These are the activations of a small neural network, seen along a few directions. Each row is one input.
Each table varies a few parts of the input and shows all the possible inputs, shuffled.
Descriptions start from the smaller parts, as in this example, which fits no table here: one of 3 separate values, together with either a single point or one of 9 places along a line or (one of 5 places around a ring, together with one of 6 places along a line).
Shared parts are said once, and a part with two or three values counts as separate values.

Table:
r1: [-0.782, -2.176, 0.808, 0.997, -0.992, 1.529, -0.493, 1.808, -2.103, -1.079, -1.681]
r2: [-1.522, -1.381, -0.010, -0.261, -0.653, 2.183, -0.766, 0.542, -0.243, -0.814, -1.204]
r3: [0.447, -0.532, -1.400, 2.017, 0.722, 1.331, -1.008, 2.182, 0.930, 1.590, -2.483]
r4: [-0.033, -1.302, 3.866, 1.030, -4.815, 1.021, 0.483, -6.346, 8.247, -5.182, 5.319]
r5: [0.210, 0.275, 0.304, -1.827, -0.051, -1.933, 0.234, 0.335, -3.326, -0.352, -0.113]
r6: [0.915, 1.690, -2.134, -0.506, 1.632, -2.190, -0.120, 0.357, -0.328, 2.286, -0.424]
r7: [-0.101, -0.920, 0.402, 1.928, 0.519, 2.680, 0.422, 2.610, -2.883, 0.504, -2.257]
r8: [0.308, -0.110, -1.039, 3.207, 1.786, 2.441, 0.537, 2.680, -1.357, 1.698, -2.414]
r9: [-0.549, -1.331, -1.020, 0.204, -0.410, 0.924, -1.445, 1.045, 1.791, 0.417, -1.572]
r10: [1.158, 2.036, -1.611, 0.303, 2.615, -0.720, 1.407, 1.556, -2.303, 2.475, -0.363]
r11: [0.408, 0.671, -1.368, -2.437, 0.804, -2.536, -0.912, -0.418, 0.622, 1.396, 0.062]
r12: [-0.155, 1.033, 4.317, -1.161, -3.126, -2.429, 0.578, -7.095, 6.782, -3.693, 6.752]
r13: [0.673, 1.344, -0.465, -0.579, 1.512, -0.868, 1.122, 1.136, -4.149, 0.861, -0.352]
r14: [-0.976, 0.702, -0.650, -2.917, 0.454, -1.433, -0.039, -0.393, -1.682, -0.106, 0.731]
Q: Changing only one part turns r3 into r6. The same change can be made to r4. Which row results?
A: r12
Q: What do these inputs look like to the network?
A: one of 2 separate values, together with either a single point or one of 6 places around a ring
Q: Start at r3 and move only the place on the ring of 6, one step at a time. The first step leads to r9. Which rows follow, in order?
A: r2, r1, r7, r8

Table:
r15: [2.082, 1.927, -2.532, 1.050, 2.754, -1.781, 0.092, 2.122, -1.672, 3.380, -1.454]
r16: [-0.149, 1.939, -0.639, -3.603, 1.412, -2.088, 0.960, 1.044, -6.597, 0.703, 0.792]
r17: [0.721, 1.335, -2.518, -3.550, 1.166, -3.470, -1.130, -0.470, -0.138, 2.067, 0.143]
r18: [-1.030, -3.207, -0.523, 2.033, -1.192, 2.904, -1.907, 1.543, 2.472, -0.574, -3.250]
r19: [-0.273, -0.211, -1.522, 2.478, 1.071, 2.239, -0.798, 1.497, 1.884, 1.691, -2.222]
r20: [-0.961, -0.501, 0.134, -1.146, 0.084, 0.862, 0.843, 1.831, -5.416, -0.230, -0.938]
r21: [-0.143, -1.205, 4.491, 1.198, -4.408, 0.315, 0.386, -5.251, 5.730, -4.911, 4.538]
r22: [-1.245, -1.275, -0.384, -1.660, -0.416, -1.050, -0.874, 1.300, -2.186, -0.432, -1.453]
r23: [0.218, 2.308, 1.456, -3.407, -0.514, -3.301, 0.538, -5.260, 4.577, -0.934, 5.848]
r24: [1.263, -0.221, -1.276, 3.575, 1.445, 1.383, -0.204, 3.122, -0.557, 2.491, -3.247]
r25: [0.141, -0.081, 4.198, -0.278, -3.680, -1.309, 0.768, -5.627, 5.161, -4.056, 5.413]
r26: [1.314, 3.019, -1.580, -1.543, 3.437, -2.186, 1.307, 1.638, -5.534, 2.229, -0.301]
r27: [0.754, 3.087, -2.757, -1.374, 3.248, -2.421, -0.499, 0.215, 0.186, 3.323, 0.494]
r28: [1.758, 1.203, -1.722, 2.100, 2.200, 0.170, 0.028, 2.992, -1.251, 2.999, -1.917]
r29: [2.291, 3.180, -2.658, -0.261, 3.533, -2.831, -0.031, 2.070, -2.177, 3.891, -0.110]
r30: [-0.666, -2.089, -0.948, 0.582, -0.368, 1.261, -1.691, 1.124, 1.863, 0.115, -2.319]
r31: [0.331, -1.072, -0.649, 2.247, 1.091, 2.604, 1.365, 2.961, -3.871, 0.973, -2.837]
r32: [-0.517, -1.082, 2.071, 0.753, -2.798, 1.370, -0.127, -4.315, 6.322, -3.338, 3.247]
r33: [-0.632, -1.149, -1.451, 3.991, 0.357, 4.003, -0.323, 2.364, 2.343, 0.820, -2.948]
r34: [-0.685, -1.983, 2.471, 2.192, -3.518, 3.037, -0.391, -3.863, 6.734, -4.153, 2.326]
r35: [-0.155, 0.971, -1.777, 1.361, 2.140, 0.957, -0.670, 0.559, 0.977, 2.592, -0.984]
r36: [-0.770, -0.557, -0.572, -2.985, 0.227, -2.214, -0.828, 0.965, -3.061, 0.173, -1.169]
r37: [-0.396, -1.577, 0.492, 3.530, 0.790, 3.885, 0.985, 3.433, -3.145, 0.463, -3.839]
r38: [-1.568, -2.545, 1.050, 1.528, -1.351, 3.969, 0.707, 2.697, -4.311, -1.326, -2.737]
r39: [-0.226, 0.044, 1.745, -0.713, -2.062, -0.262, 0.227, -4.690, 5.750, -2.513, 4.130]
r40: [0.513, 2.286, -1.937, -0.272, 2.795, -0.848, -0.717, 0.765, 0.512, 2.936, -0.341]
r41: [1.023, -1.095, -1.163, 4.824, 0.433, 3.270, 0.130, 3.827, 0.013, 1.804, -3.841]
r42: [-1.904, -3.259, 0.883, 1.025, -1.735, 2.232, -1.380, 2.263, -1.167, -1.548, -3.247]
r43: [0.629, 2.112, 3.589, -2.951, -2.344, -4.375, 1.392, -6.240, 4.075, -2.473, 7.010]
r44: [-0.373, -2.395, 4.420, 2.786, -5.346, 1.895, 0.239, -4.937, 6.351, -5.879, 3.570]
r45: [-0.450, 0.557, -0.963, -4.156, 0.896, -3.666, -0.740, 0.579, -3.571, 0.657, -0.279]
r46: [-1.406, -1.934, 0.478, -0.651, -1.096, 0.647, -1.322, 1.482, -1.597, -0.682, -2.245]
r47: [0.467, 0.969, 3.539, -1.619, -3.168, -2.952, 1.359, -6.053, 4.653, -3.334, 6.185]
r48: [0.986, 1.926, -1.152, -0.397, 2.824, -0.750, 1.343, 2.054, -5.042, 1.827, -1.177]
r49: [-0.470, 0.831, -0.223, -2.450, 0.791, -0.645, 0.951, 1.445, -6.118, 0.260, -0.063]
r50: [-1.112, -1.487, 0.278, 0.162, -0.775, 2.355, 1.052, 2.196, -4.927, -0.856, -1.905]
r51: [0.042, 1.162, 1.420, -2.089, -1.352, -1.851, 0.532, -5.042, 5.178, -1.739, 4.984]
r52: [0.084, 0.086, -2.113, -2.041, 0.971, -1.977, -1.121, 0.216, 0.749, 1.233, -0.539]
r53: [0.554, 0.876, -0.345, 0.791, 2.332, 0.813, 1.127, 2.581, -4.542, 1.483, -2.024]
r54: [-0.040, -0.891, -1.312, -1.062, 0.125, -0.193, -1.579, 0.862, 1.349, 0.870, -1.295]
Q: Changing only one part turns r37 into r31. The same change can be made to r41. Which row results?
A: r24
Q: Changing only one part turns r45 into r22. The same change can be made to r27. Which row results?
A: r35
Q: What do these inputs look like to the network?
A: one of 5 places along a line, together with either one of 2 separate values or one of 6 places around a ring
Q: Change only the place on the ring of 6 in r48. List by row number the other rows that result.
A: r15, r36, r40, r49, r52
